A small network was shown many inputs. Here are its activations along a few directions, one row for each input.
Each table varies a few parts of the input and shows all the possible inputs, shuffled.
Descriptions start from the smaller parts, as in this example, which fits no table here: ring(8) and (point or (values(2) and line(4)) or ring(9)).
Shared parts are said once, and a part with two or three values counts as separate values.

Other details of the inputs shift rows strongly along three fixed directions, in all tables alike. That doesn't count.

A family of inputs:
row 1: [ 39 -38 -42  39  27  14  61 -46  26   2  18]
row 2: [-14  23 -28 -27  18 -30 -26  15  26 -34   0]
row 3: [-19   1 -24 -26 -49  -7 -29  18  -1 -16 -31]
row 4: [ 10   4   9  62  72 -40  53 -21 -16  33 -14]
row 5: [ 20  -6 -66 -10 -24  43  23 -34  50 -34  51]
row 6: [-24   4   1 -17 -15  -5 -41  22   9 -26 -43]
row 7: [ 21  15  65  -4 -54  37 -26   4 -59   0  -2]
row 8: [ 41  21  45  72  49  39  49 -67   1  23  63]
row 9: [ 27  -9 -34  49  44  18  47 -66  20 -19  -1]
row 10: [  30  -23 -103   26    0   43   38  -71   86  -73   28]
row 11: [-23  21 -20  33  43 -46   8  63  13  54 -30]
row 12: [-13 -16 -24 -63 -69  38 -28  30  -3 -48 -14]
row 13: [-20  15  45  15  23 -21 -11  11 -22  20 -36]
row 14: [ 48 -28 -67  18 -54  91  41 -99  55 -63  59]
row 15: [-24 -15  -3 -41 -25  26 -44 -28 -19 -17 -13]
row 16: [ 49  -6 -12  40 -22  44  55 -52  -5  15  26]
row 17: [-30 -15 -80 -37   8 -27 -20  36  41  -1 -34]
row 18: [-15  13  61   1  25 -26   4  14 -33  13   2]
row 19: [  7  28  34 -19 -32 -22   6  24 -32  27   7]
row 20: [ 45 -14 -17  64  -2  96  19 -95  34  -9  34]
row 21: [-29 -15 -46 -33  -2  -5 -25  47  29   2 -25]
row 22: [-14  -1 -10 -57 -57  24 -46  22  10 -66  -3]
row 23: [ -4  33  71   5  33 -39   0   2 -50  42  24]
row 24: [-11 -29 -18 -83 -47   1 -28   8   6 -45   5]
row 25: [ 10   8  54 -24 -30   2   5  27 -26  25  20]
row 26: [ 17 -39 -78 103 118 -28  95 -21  70   4   0]
row 27: [-17 -14 -74  35  88 -12  42 -13  79 -39  24]
row 28: [ 10  -6  -6 -47 -85  44 -28 -11 -29 -42  -4]
row 29: [  19  -51  -86   -5  -11   76   35 -108   70  -93   41]
row 30: [ 35 -21  -6  54  28  17  41 -51   5  54  24]
row 31: [ 31   2  18  -1 -20   8  33 -20  -8  24  31]
row 32: [ 13  15  49   3 -15  16 -18   2 -36  -6 -15]
row 33: [ -6 -20  63  -5 -23   8 -17  -1 -44  22  -4]
row 34: [ -8   9   4 -11  44 -63   9  42   2  30  15]
row 35: [-27 -12   3 -63 -46  61 -70 -18 -10 -48 -18]
row 36: [ 12  -3 -74  49  43  13  14 -49  59  -9 -11]
row 37: [  3 -33 -46 -33  -6  28  -1 -40  35 -52  46]
row 38: [ 11 -22 -61  18 -32  74  -3 -39  42 -32  16]
row 39: [-12  22  23  36   1 -33   2  45 -15  38 -29]
row 40: [-34  10 -70  -8  13 -40 -27  43  28  -1 -40]
row 41: [-13  42   4  30  58 -59   2  63  14  19   3]
row 42: [ -6  -1  53 -25   1  -1 -18  17 -29   6  39]
row 43: [ -5  11 -16  14  49 -79  32  58  -4  47 -36]
row 44: [-13   2   3  28  33 -49  24  53   9  53 -31]
row 45: [-25 -22 -16 -65 -14 -28 -26  16   0 -42  -7]
row 46: [ 42  11  25  61   3  27  66 -25   4  36  47]
row 47: [  8   7  17 -59 -65  33 -41 -30 -12 -55   7]
row 48: [-32  -6 -77 -24 -10 -35  -4  38  42 -17 -45]
row 49: [-13  35  48  36  74 -62  22  30 -13  31 -16]
row 50: [ -2 -45 -49  21  23  38   9 -37  40 -15  11]
row 51: [-11  13  36  -7  -6 -12 -19 -16 -32  11 -31]
row 52: [-18  -6 -15 -76 -41  21 -39 -24   5 -76  -7]
row 53: [  9  16  75   5  24 -27   8  37 -35  55  39]
row 54: [ 30  23  74  -5 -41  22 -20 -28 -68  12  -4]
row 55: [  5  -8  52 -27 -17  -4  -1  22 -25  12  20]
row 56: [ 16  -6  72  -4 -31  -9  -2  -7 -57  58   0]
row 57: [  2  29  37  -6 -24   8 -13  29 -20   6  35]
row 58: [ -23    4 -102   27   55  -44   -7   22   63  -10  -42]
row 59: [-16   2  -7 -34 -48  37 -67  16  -6 -26 -18]
row 60: [ -5 -13  52 -24 -26  33 -18 -14 -50 -19  -4]
row 61: [ 66   5  22  71 -13  50  44 -76 -24  18  30]
row 62: [ 17  17  77  16 -57  35 -27  -9 -52  24  -1]
row 63: [-10  -3  71 -17 -29  44 -40 -20 -59  19   2]
row 64: [  2  20   2 -42 -43  14 -41   0  -8 -33  24]
row 65: [-14 -13 -24 -53 -68  35 -38  28  -5 -59 -17]
row 66: [-11  -3  46  -3  25 -37   6  28 -23  17   6]
row 67: [  1  31  37  35  23 -46  -4   5 -23  42 -37]
row 68: [ 21  37  63 -13 -51  15 -15  -3 -53  24  47]
row 69: [-22  17   4  28  77 -57  15  39  -2   7 -48]
row 70: [-63 -16 -48  -8  57 -62 -11  50  39 -25 -64]
row 71: [ 14 -26  45 -33 -41  31 -10   6 -41  -2   7]
row 72: [-42 -32 -69 -36  25 -33 -32  20  29 -21 -34]
row 73: [ -2 -20 -10 -45 -61  18 -16  -3  -3  -2 -12]
row 74: [ 56  13  23  55  20  18  67 -47   2  58  73]
row 75: [-21 -23 -24 -29  19 -43  -7  27 -10 -18 -32]
row 76: [ -4  50  41  40  72 -59   7  45  -1  36   6]
row 77: [-11  28  17  13  38 -43  -1  35  11  -4 -17]
row 78: [ -9  14  69  22  16 -35   2  -9 -56  54 -22]
row 79: [-23 -32  -2 -35 -20  -7 -19  31   5  -7 -24]
row 80: [-49  -1 -70  -3  27 -62   1  82  51  -4 -59]
row 81: [ 42  26  38  64  47  19  49 -76  -6  31  57]
row 82: [ 47   6  26  55 -26  58  47 -49   0   6  55]
row 83: [-35  10 -42  -6  49 -38 -23  10  18  -1 -48]
row 84: [-27   5 -24 -46  11 -29 -14  70  28 -10   9]
row 85: [ 35  21   0  76  42  11  70 -12  28  44  60]
row 86: [ 16  13  63  17   4 -21  23  41 -49  62  -6]
row 87: [-20 -39 -10 -59 -51  16 -39 -16 -11 -34 -16]
row 88: [-24 -26 -10 -37  -8   3 -35  32   4   4 -16]
row 89: [-38   4 -94 -12  27 -48 -10  52  47   4 -45]
row 90: [ 22  20  67   8 -61  21 -26 -24 -59  29  -4]
Description of these inputs: values(2) and line(5) and ring(9).
Changing only the line(5) part turns row 6 into row 76. The same change can be made to row 78. Which row results? -> row 23
Changing only the line(5) part turns row 32 into row 20. The same change can be made to row 16. Which row results? -> row 89
Change only the values(2) part in row 8. List by row number the other rows that result. -> row 81
Start at row 34 and move only the line(5) part, one step at a time. The first step leads to row 24. Which rows follow, in order? -> row 1, row 56, row 30
Change only the line(5) part in row 62. List by row number the other rows that result. -> row 7, row 22, row 41, row 59

A family of inputs:
row 91: [ -2 -34 -16 -25 -30  50 -29 -20   5 -13   9]
row 92: [ 44   2  39  65 -13  31  39 -38 -13  50  16]
row 93: [ 24 -14  27  -7 -17  -1  25 -14 -45  11  -8]
row 94: [-14 -24 -23 -31 -14  44 -28 -21   7 -17  -3]
row 95: [ 15 -19 -27  28  35 -10  30 -49   5 -24 -22]
row 96: [-11 -17  -7 -43 -16  31  -9 -12  19 -36  25]
row 97: [  8  21  38  21 -14  25 -24 -14 -36  13 -14]
row 98: [ -2   9  51  -3  -9  15   6  -5 -24   7  29]
row 99: [  3  -8 -25 -41 -46  16   7  -3  13 -34  27]
row 100: [  5   2 -39 -19 -45  27 -14   7   3 -20 -16]
row 101: [  1 -42 -68  30  25  23  26 -31  64 -14   1]
row 102: [ -7  19 -18   1 -13   3 -32  -1  -7 -18 -36]
row 103: [-19   2   2 -13  41 -41  -7  50   5  17  12]
row 104: [ 19  21  62   1 -20  20  -6 -24 -24   0  26]
row 105: [ 12 -29  42   2  -1  11  10 -13 -39   2  -6]
row 106: [-22  14 -17   0  34 -48 -27  15  -7  21 -39]
row 107: [-18 -11   7  -6  42 -47  -2  12 -21 -12 -47]
row 108: [ -9  -7 -23 -11 -26  52 -26  -7   7 -34 -16]
row 109: [  9  -2  46  16 -25  23 -10  -2 -22  25  -7]
row 110: [-27  10   5   9  24 -27  -9  36   5  15 -46]
row 111: [ 25  35  30  -4 -24   0   9  21 -31  18  27]
row 112: [-14   2  -2  -6 -11   4 -27  -4   5 -16 -35]
row 113: [ -4 -16 -63  21  67   3  36 -13  61 -14  27]
row 114: [ -1 -17 -40 -36 -34  19 -17  -7   4  -4  -4]
row 115: [ 34  -2 -25  91  62 -17  91 -22  44  32  47]
row 116: [ 15   9  53   2 -17  14   1   7 -14   8  29]
row 117: [ 21  14  30   7 -41  11   6  -5 -27  32 -11]
row 118: [ 28   3 -31  99  69 -17  61 -63  34  42  -2]
row 119: [-18   4 -15  -6 -18  -9 -25 -12  -5 -15 -33]
row 120: [  0 -29 -32 -29 -34  34 -22 -10   9 -10   5]
row 121: [ 12   2  64  36 -17  37  12 -36 -43  41   9]
row 122: [ -8  11 -12 -31   7 -15 -24  -3  -1 -16  12]
row 123: [-16  34   4   4  37 -39 -13  42   1  -8  -9]
row 124: [-11   6  -7 -16  29 -49   1  53   4  21  13]
row 125: [ 34 -16 -12  73  58   8  72 -39  45  26  53]
row 126: [-11 -11  14   1  36 -65  15  48 -28  20 -40]
row 127: [  8  -5  37   2 -25   2  -4   2 -28  43  -1]
row 128: [ 23  27  39  -8 -27  -9  17  14 -21  21  22]
row 129: [-23  14   9 -13  39 -50  -7  27   6   4  -4]
row 130: [-11   5   1 -15  21 -53   9  50   9  17   8]
row 131: [-30  21  10  -4  38 -59  -6  40   1  -1 -12]
row 132: [ -1  -3 -16 -39 -23  12 -18 -29  13 -41  18]
row 133: [-11  -5 -21 -16 -34  -6  -2  12  -3   2 -21]
row 134: [ -9  16 -16 -23  27 -55   8  49   1  25  10]
row 135: [ 18  12  27  18 -32  24  -8   8 -32  25  -2]
row 136: [-21  21  14  -5  32 -36   2  45  11   0 -10]
row 137: [-14 -14 -13  -9 -28  -1  -9  16   1  -1 -17]
row 138: [ 10  -9 -13 -33 -41  24  -4   4  24 -39  24]
row 139: [ -5  -9 -21 -25 -27  -8  -5   8   1  11 -17]
row 140: [ -8 -33 -10 -14 -46  48 -18 -19   6 -25   0]
row 141: [-14 -29   4 -24  10   3  -1  -3 -17 -29 -29]
row 142: [ 16 -14 -56  26  20  36  25 -11  58 -43  34]
row 143: [  8  12  43 -10   4   9 -15 -18 -28  14  34]
row 144: [ 54  44 107  48 -18  21  24 -56 -58  49  44]
row 145: [ 10 -24 -55  38  37  30  16 -59  42  -7   5]
row 146: [ -8  15  -7 -21  17 -59  17  46   5  22   4]
row 147: [ -4   3 -13 -26 -18  43 -16   2  14 -48  19]
row 148: [-33   7  -2  10  25 -42 -16  22  -3  10 -44]
row 149: [-19 -10  -4 -16  -3  -1 -28 -10   2  -5 -26]
row 150: [  2  20 -20 -24 -21  16 -25  -7   8 -50   8]
row 151: [-10  -3 -10   0 -13  18 -26  25   0 -10 -19]
row 152: [  3  -5  52   2 -19  33  -8 -27 -33  33   2]
row 153: [ 24  -9 -65  19   5  30  31  -9  56 -41  37]
row 154: [-24   5  10  -2  26 -44   3  51   6   5   4]
row 155: [ -9   5 -16 -30 -25   3 -17 -18   9 -47  11]
row 156: [-17  24  -6  13  16 -46 -17  19   0   9 -55]
What do these inputs look like to the network? -> line(6) and (point or (values(2) and line(5)))
Changing only the line(6) part turns row 118 into row 139. The same change can be made to row 119. Which row results? -> row 133
Changing only the line(6) part turns row 109 into row 92. The same change can be made to row 101. Which row results? -> row 127
Which other rows agree with row 141 in the line(6) part? List them by row number. -> row 94, row 96, row 98, row 108, row 110, row 113, row 121, row 136, row 147, row 152
Which other rows agree with row 131 in the line(6) part? List them by row number. -> row 97, row 104, row 107, row 112, row 123, row 129, row 143, row 145, row 148, row 149
Change only the values(2) part in row 128. List by row number the other rows that result. -> row 117
Change only the line(5) part in row 125. List by row number the other rows that result. -> row 103, row 116, row 142, row 154

A family of inputs:
row 157: [ 15  -3  -5  10  17   4  30 -27   2 -22  17]
row 158: [-21  17  -7  -2  27 -81  21  70   4  23 -33]
row 159: [ -1 -15   0   0  29   9   5 -35  17  -2  30]
row 160: [-30 -28 -33 -76 -64  12 -58  -3 -11 -58 -62]
row 161: [-30  39   2   7  57 -59 -12  63   4   4 -31]
row 162: [ -28  -31  -49 -100  -62   22  -57   32   13  -38   -4]
row 163: [ -3 -35 -15  26  10  22   2 -39   0  12 -26]
row 164: [ 27   0 -31   2 -14   1  28 -15   9  13  20]
row 165: [ 21  45  80  -6 -60  16 -32  14 -69  60  24]
row 166: [  5   1 -19  43   2  27  -5 -37   8   3 -33]
row 167: [-33  46   1   6  60 -72 -22  45  11  10 -22]
row 168: [  0 -21   0   8  26  19  15 -20   6 -10  25]
row 169: [ 24 -10  -5  13   2   6  34 -13  10 -18   8]
row 170: [  9   9 -14  31 -12  22  16  -1  25   0  14]
row 171: [ 12   2  -6   6  16 -10  15 -43   9 -17  26]
row 172: [ 19  35 108   5 -44  20 -27  19 -73  32  13]
row 173: [ 10 -29   0  14  14  21  22  -6  14  -4  16]
row 174: [  4 -25  -9  11  -3  21  26  -4  20  12  20]
What do these inputs look like to the network? -> values(3) and (point or line(5))
Changing only the values(3) part turns row 169 into row 173. The same change can be made to row 157. Which row results? -> row 168
Which other rows agree with row 165 in the values(3) part? List them by row number. -> row 161, row 166, row 167, row 170, row 172

A family of inputs:
row 175: [ 23  16  23  59  -8  43  -6 -11 -28  33   6]
row 176: [ -5  32 -15  12   8  -3  13 -18   1  16  33]
row 177: [-35 -10 -18 -25  13 -40   5  20 -17  31  -5]
row 178: [-17  -4   0 -13  51 -70   6  64 -12  -2  -6]
row 179: [-23 -24 -22 -24 -47  14 -36   0   7 -25 -47]
row 180: [ 30   8 -20  55   1  26  10 -24   0  10  -6]
row 181: [ 24 -11  10  -7  28   8  -3 -25   1  24  27]
row 182: [ 28 -18 -16  11  37 -14  15 -30   6 -12  -9]
row 183: [ 23  31  15  38  -4 -13  10   6 -37  68  34]
row 184: [ 30  13  15 -34 -83  31 -25   0 -45 -20  11]
row 185: [  9  39  44  34   6  12   5 -23 -34  18  -8]
row 186: [  6   8   7  29  27 -15  32 -12  26 -17  30]
row 187: [  6  17  46 -22 -16 -15 -29 -15 -17 -16 -12]
row 188: [ -2  21  38  45  36 -26  -2 -21  -8  11 -13]
row 189: [  1  13  46 -47 -28  13 -46 -17  -4   2  22]
row 190: [-13 -21 -34 -60  -6 -30 -22  20  -4 -57 -17]
row 191: [-15  -7  10  -6 -21 -35   8  49   0  15 -13]
row 192: [ -8  43  22 -26 -17 -27  -3  25 -32 -11 -11]
row 193: [ 5 21 10 21 21 22 31 13 21 -4 31]
row 194: [-17 -32 -64 -46 -25   5 -26  12  63 -14 -22]
row 195: [ -6  -8  10 -32 -64 -14 -12  16 -17  -9 -23]
row 196: [  9  47  37  34  27 -25  42  21 -16  26  18]
row 197: [ 19 -18  13  -3  -5  16  25 -36 -17  10 -20]
row 198: [  0 -31 -29 -31   5  29   8 -27  26  10   1]
row 199: [ -3 -25 -18  58  -2  35  12 -29  27  13 -12]
row 200: [ -9   0  40 -29 -77   7 -32  -3 -48  42  18]
row 201: [ 10 -25  18   5 -19  55  11 -58 -29   0  -8]
row 202: [-22  29  18  -1  36 -90   0  41  -4  -4 -21]
row 203: [ 19  31  49 -45 -65  44 -33 -27 -43 -22  -5]
row 204: [-21  32  14  29  21  16 -10   3  -9   4 -12]
row 205: [ 17 -22 -32  18 -23   7  16 -28  31  -4 -26]
row 206: [ -7  -5 -30   1   1   6  -2 -49  34 -22  45]
row 207: [ 21  11  31 -28 -72  31 -21  25 -40  -9  26]
row 208: [  2  -2  13  28  35   0  21   1  41 -15  36]
row 209: [ 17 -29   1  13   0  31  57 -31  -1   1  25]
row 210: [  6 -30 -45   7  16  -4  54 -26  19 -19  -9]
row 211: [-38 -23  -3 -15   9  18 -18  10 -12  -4 -36]
row 212: [-21 -12 -19 -34  15 -33 -25  12 -17   1  17]
row 213: [-19   3  17   7  54 -59 -25  31 -32  12 -41]
row 214: [ 12 -33 -18  10  44  12  23   8  32 -22  34]
row 215: [-20  -7  22   1  -1 -32   3  69  10  30 -14]
row 216: [ 28  -4 -74  15  -5  17   7 -13  44 -33 -19]
row 217: [  6  15 -47  -9  12 -11 -17  32  33  21  -7]
row 218: [28 24 35 53 22 -4 27 49 -6 53 22]
row 219: [ -2 -46 -23 -16   1  42  30  -3  31 -24  16]
row 220: [-37  33 -43 -45  33 -38 -27  48  41  -6 -26]
row 221: [  3 -29  -7  34  32  36  -6 -35  -1 -12   8]
row 222: [-39 -13 -31 -19  -4  24 -49 -12  36 -67 -14]
What do these inputs look like to the network? -> ring(6) and (values(2) or line(6))
Changing only the ring(6) part turns row 220 into row 181. The same change can be made to row 204. Which row results? -> row 221
Changing only the ring(6) part turns row 178 into row 191. The same change can be made to row 214. Which row results? -> row 215
Start at row 204 and move only the line(6) part, one step at a time. The first step leads to row 185. Which rows follow, in order? -> row 203, row 192, row 196, row 193
Change only the line(6) part in row 186. List by row number the other rows that result. -> row 187, row 188, row 202, row 208, row 222
Change only the ring(6) part in row 200. List by row number the other rows that result. -> row 176, row 177, row 183, row 206, row 212
